A small network was shown many inputs. Here are its activations along a few directions, one row for each input.
Each table varies a few parts of the input and shows all the possible inputs, shuffled.
A made-up example of a description, with smaller parts first: one of 3 separate values, together with either a single point or one of 9 places around a ring or (one of 5 places around a ring, together with one of 6 places along a line).
Shared parts are said once, and a part with two or three values counts as separate values.

Other details of the inputs vary at random and push rows far along three fixed directions, the same in every table; ignore that.

A family of inputs:
R1: [  7  25  46 -39 -39  -5 -23  43 -19 -34  20 -56]
R2: [-36   8 -18 -39  34  23 -39 -19  47  31 -13  -1]
R3: [  6 -24  -3  17 -61 -20  25 -31   1  27 -17  15]
R4: [ 54  -6  -5  51 -46  17  20 -79   2  24   8  -2]
R5: [ -2  19 -36  10  66  54 -37 -49  25  49   7 -45]
R6: [-43  -4 -21 -15  39  27 -53 -16  15  42 -10  -4]
R7: [  2  -3 -35  30  48 -17  38  52  -5 -43 -15  14]
R8: [  2  19  48 -20 -42  -8 -41  35  -3 -40  48 -41]
R9: [ 14 -15  10  22 -42  -6  31 -22 -15  46   2  20]
R10: [  3  16  62 -29 -29  -6 -29  34 -17 -36  41 -49]
R11: [  8   5 -26  12  47  -5  29  35  -6 -65 -10  44]
R12: [  6 -11  -1  13 -53 -15  19 -32 -25  32 -17  25]
R13: [ 12  -4   2  14 -46 -17  34 -20 -17  45 -11  14]
R14: [ 11 -25  29  19 -35 -20  27 -40 -14  30  -4  21]
R15: [-40   4 -28 -20  28  11 -49 -12  37  39 -24 -14]
R16: [ 21   0   7 -10 -44 -13  39 -26  -8  41   0  21]
R17: [ 10 -18   1 -11 -51 -10  29 -39 -14  25  -5  27]
R18: [ 14 -16  13   8 -45 -20  31 -30 -16  32 -25  13]
R19: [  7  18  41 -23 -48   3 -39  44  -2 -38  40 -43]
R20: [ -8  14 -39   9  58  56 -56 -61  15  34   1 -34]
R21: [ 37  29  38  17 -22  28 -32   5 -29 -39  35 -94]
R22: [ 14   4 -33   8  47 -14  26  37  -6 -62 -11  40]
R23: [-17  15  26 -11 -50  -2 -37  46 -37 -33  18 -57]
R24: [ 11  -5 -18  18  59 -15  21  29  -4 -65   9  49]
R25: [ 14  -1 -32   8  52 -15  47  47   3 -51  -5  25]
R26: [-14  17  43   0 -39  -4 -47  37 -37 -33  39 -45]
R27: [-44 -10 -18 -28  41  13 -32 -14  24  40 -31 -26]
R28: [-33  -6 -15 -50  46  15 -25 -19  34  35 -21 -16]
R29: [  4 -10 -20  43  50 -22  13  36  12 -61  -1  33]
R30: [-11  33  38  -6 -43   3 -22  54 -29 -18  24 -57]
R31: [ 16 -11  25 -12 -41  -6  38 -37  -5  26 -12  23]
R32: [  2  27  50 -23 -31  -3 -25  43 -20 -24  55 -47]
R33: [-30   8 -25 -42  32  14 -42 -17  46  34 -14  -5]
R34: [ 30 -29   0  53 -23 -32  75 -35 -18  26  -3  66]
R35: [  9 -11 -27  40  43 -11  14  44  13 -58  -9  30]
R36: [  4  -4 -16  28  52 -12  34  40  -4 -56 -29  24]
R37: [-35  16 -16 -41  45  26 -23 -11  31  47  -6  -5]
R38: [ 16 -20   2  -7 -58 -16  29 -36  10  23  -6  22]
R39: [ 16  -6 -25  16  52  -4  23  37  -3 -62   2  47]
R40: [ -1 -11   6  18 -52  -5  22 -34 -24  29 -15  29]
R41: [-25  -6  -5 -42  52  25 -33 -20  35  38  -9  -5]
R42: [ 15 -26  21  16 -41  -9  28 -31 -13  33 -11  18]
R43: [  1   0 -28  35  37 -12  21  43  10 -60 -21  29]
R44: [-27   5 -16 -37  50  28 -30 -11  33  51   5  -3]
Description of these inputs: one of 4 separate values, together with either a single point or (one of 2 separate values, together with one of 5 places along a line).
Changing only the choice among 4 separate values turns R41 into R44. The same change can be made to R42. Which row results?
> R9
Which other rows does R43 become when the choice among 2 separate values takes its other values? List them by row number.
> R2
Which other rows does R37 become when the choice among 2 separate values takes its other values? List them by row number.
> R30
Which other rows does R20 become when the choice among 4 separate values takes its other values? List them by row number.
> R4, R5, R21
